Each row below holds a small network's activations on one input, seen along a few directions.
In each table, some parts of the input vary, and every possible input appears once, in random order.
A made-up example of a description, with smaller parts first: one of 3 separate values, together with either a single point or one of 9 places along a line or (one of 4 places along a line, together with one of 8 places around a ring).
Shared parts are said once, and a part with two or three values counts as separate values.

A family of inputs:
r1: [32, -10, -11, -29, 4, 34, -11, 18, -19, 8, -11, -36, 4]
r2: [16, -24, -2, -25, 2, 24, 13, -16, -16, -5, -12, -33, 25]
r3: [51, -8, 31, 4, -6, 1, -10, -7, 2, 17, -17, 10, -3]
r4: [-65, 2, -24, 40, 21, -33, 14, 20, 22, 0, 15, 62, -16]
r5: [37, -8, -26, -35, 9, 35, -15, 21, -22, 7, -4, -35, 12]
r6: [-70, 1, -70, 2, 30, -8, 14, 37, 0, -3, 17, 32, -6]
r7: [25, -29, -24, -31, -1, 33, 14, 0, -18, 17, -2, -37, 7]
r8: [-79, 34, -20, 41, 23, -49, 4, 11, -2, 22, 1, 64, -18]
r9: [-52, 4, -18, 37, 21, -42, 19, 13, 22, 8, 16, 70, -12]
r10: [39, -3, 12, 0, -4, 12, -18, 5, 4, 5, 4, -24, 4]
r11: [35, 6, -9, -32, -18, 19, -31, 15, -3, -22, -8, -22, 5]
r12: [30, -18, 58, 15, -10, -15, 18, -43, 8, 8, -14, 10, 17]
r13: [-91, 34, -39, 30, 25, -28, -4, 14, -7, 11, 7, 44, -19]
r14: [43, 10, 31, 5, -17, 7, -22, -3, 15, -9, -11, 1, -1]
r15: [39, 10, 48, 12, -23, -16, 3, -28, 19, -7, -6, 11, 10]
r16: [27, 8, 45, 8, -27, -16, 0, -27, 25, -12, -10, -7, 7]
r17: [37, 9, -20, -36, -10, 28, -21, 17, -9, -19, -7, -27, 6]
r18: [23, -29, -9, -29, -9, 24, 7, 2, -14, 13, 3, -35, 3]
r19: [-66, 7, -34, 35, 19, -31, 12, 20, 24, -4, 25, 42, -12]
r20: [-79, 5, -53, 7, 30, -14, 17, 37, 4, -1, 22, 31, -9]
r21: [40, -24, 38, 3, -2, -2, 24, -26, 4, 26, -10, 3, -3]
r22: [-86, 30, -75, 5, 34, -12, 1, 31, -26, 10, 1, 22, -8]
r23: [-84, 32, -45, 23, 28, -27, -3, 20, -15, 3, 10, 24, -21]
r24: [20, 8, -6, -27, -18, 23, 0, 1, -8, -22, -6, -35, 15]
r25: [26, -21, 20, 0, -4, 11, 16, -19, 6, 14, -1, -28, -4]
r26: [37, 10, 6, -23, -16, 13, -27, 0, 3, -19, 0, -16, -1]
r27: [24, -26, 6, -19, -7, 19, 14, -14, -8, 15, 8, -29, -3]
r28: [22, 12, 23, -17, -17, 7, 1, -21, 2, -18, 8, -21, 7]
r29: [33, -29, 28, 8, -11, 10, 15, -20, 5, 20, -4, -9, -3]
r30: [-83, 31, -30, 43, 25, -37, 0, 15, -3, 12, 1, 52, -20]
r31: [36, 11, 19, -10, -20, 12, -31, -5, 10, -14, -1, -5, -2]
r32: [39, -10, 2, -15, 2, 20, -16, 9, -11, -3, -4, -29, -7]
r33: [20, 10, 34, 0, -28, 6, -9, -23, 12, -17, 0, -11, 8]
r34: [16, -21, 29, -4, -4, 5, 11, -27, -5, -13, -3, -29, 12]
r35: [45, -8, 25, 5, -2, 12, -17, 2, 2, 9, -7, -5, 1]
r36: [16, -19, 40, 1, -7, 7, 8, -37, 3, -3, -4, -11, 15]
r37: [14, -20, 20, -16, -9, 13, 12, -8, -13, -8, -7, -35, 16]
r38: [-67, 4, -39, 20, 24, -23, 11, 27, 10, -10, 25, 33, -18]
r39: [-92, 30, -64, 9, 27, -22, -5, 33, -21, 5, 4, 28, -13]
r40: [25, -19, 56, 19, -10, -5, 20, -29, 5, 2, -8, -8, 10]
r41: [20, 8, 8, -26, -20, 15, -5, -5, -4, -21, 0, -28, 13]
r42: [50, 11, 38, 4, -24, -10, -22, -10, 15, -2, -8, 16, 0]
What is each input in this table made of? -> one of 6 places along a line, together with either one of 2 separate values or one of 5 places around a ring
Changing only the place on the line of 6 turns r14 into r17. The same change can be made to r4. Which row results? -> r6
Changing only the place on the line of 6 turns r21 into r29. The same change can be made to r8. Which row results? -> r30
Change only the place on the ring of 5 in r18. List by row number the other rows that result. -> r1, r11, r37, r41
Change only the place on the line of 6 in r37. List by row number the other rows that result. -> r2, r12, r34, r36, r40

A family of inputs:
r43: [76, 26, 55, 26, -47, -19, -29, -70, 42, -8, -35, 7, 21]
r44: [96, 57, 45, -15, -41, -4, -37, -15, 28, 34, -35, 19, -15]
r45: [36, -10, 4, -43, 3, 28, 68, -19, -17, 14, 32, -96, 18]
r46: [-61, -18, -6, 45, -11, -18, 28, 3, -43, 97, -9, -3, -68]
r47: [-75, 40, -40, 32, 3, -50, -20, 17, 8, -33, 33, 22, -37]
r48: [-57, 28, -62, 25, -15, -23, 2, 67, 36, -27, 43, 41, 1]
r49: [-86, 46, -15, 37, 34, -39, -45, -5, -15, -17, 7, -11, -23]
r50: [-3, -67, 12, -4, 43, -36, 42, -20, -32, 58, -43, 67, 49]
r51: [101, 16, 28, -35, -1, 44, -60, 58, -38, 15, 14, 8, -12]
r52: [-25, -63, 34, 61, 41, -39, 40, 9, 91, 18, 35, 78, -57]
r53: [41, -26, 94, 15, -56, 7, 10, -62, 12, -62, -7, -28, 33]
r54: [-44, 24, -73, -28, -1, -3, 21, 38, 6, -28, 10, 59, 25]
r55: [73, -63, -25, -21, 6, 64, -57, 47, -17, -23, -14, -40, -7]
r56: [-83, 45, -14, -3, 40, 2, -10, 8, -37, -8, -37, -12, 14]
r57: [-62, 36, -48, -27, 23, 14, 4, 5, -21, -22, -19, 33, 16]
r58: [29, -19, 79, -26, -32, 21, 41, -51, -7, -26, 37, -54, 39]
r59: [42, -52, -68, -37, 10, 50, 3, -11, 5, 16, -10, -90, 0]
What is each input in this table made of? -> either one of 3 separate values or one of 6 places around a ring or one of 8 places around a ring

A family of inputs:
r60: [55, -28, 70, 19, -29, -18, 14, -34, 19, 12, -15, 26, 7]
r61: [52, -28, 82, 23, -16, -22, 16, -45, 27, 30, -8, 15, -6]
r62: [60, -30, 51, 14, -19, -3, 9, -38, 25, -7, -9, 8, 8]
r63: [-49, 30, 16, 56, 10, -51, -1, -13, 16, 26, 0, 64, -16]
r64: [-31, 22, -34, 0, 2, -7, -12, 30, 2, -20, 20, 31, -3]
r65: [-42, 11, 7, 44, 5, -53, 7, 8, 25, 16, 11, 56, -20]
r66: [58, 10, -10, -40, -12, 48, -30, 13, -17, -7, -12, -61, 4]
r67: [-47, 24, -4, 38, 5, -38, -6, -8, 12, -13, -1, 55, -6]
r68: [-51, 45, -47, -1, 4, -4, -28, 32, -5, -17, 8, 9, -9]
r69: [-32, -74, 14, -25, 19, 25, 88, -55, -44, 44, -3, -83, 19]
r70: [-34, 22, -11, 22, 12, -23, 0, 15, 28, -19, 15, 34, -12]
r71: [58, -7, 27, -21, -25, 23, -8, -10, 8, -14, 7, -32, 3]
r72: [-38, 29, -70, -18, 21, 19, -47, 54, -33, -8, -2, -5, -15]
r73: [-35, 40, -70, -16, 16, 14, -32, 53, -21, -14, 2, 7, -3]
r74: [68, 0, -16, -48, -7, 51, -41, 19, -28, -8, -20, -58, 13]
r75: [71, -19, -6, -42, -18, 39, -14, 9, 5, -16, -8, -36, 20]
r76: [-113, -58, -56, 0, 50, -3, 85, -1, -30, 44, 20, -15, -3]
r77: [51, 11, 57, -5, -17, 4, 0, -30, 10, -29, -7, -15, 20]
What is each input in this table made of? -> one of 2 separate values, together with either a single point or one of 8 places along a line
Changing only the choice among 2 separate values turns r73 into r66. The same change can be made to r65. Which row results? -> r60
Change only the choice among 2 separate values in r69. List by row number the other rows that result. -> r76
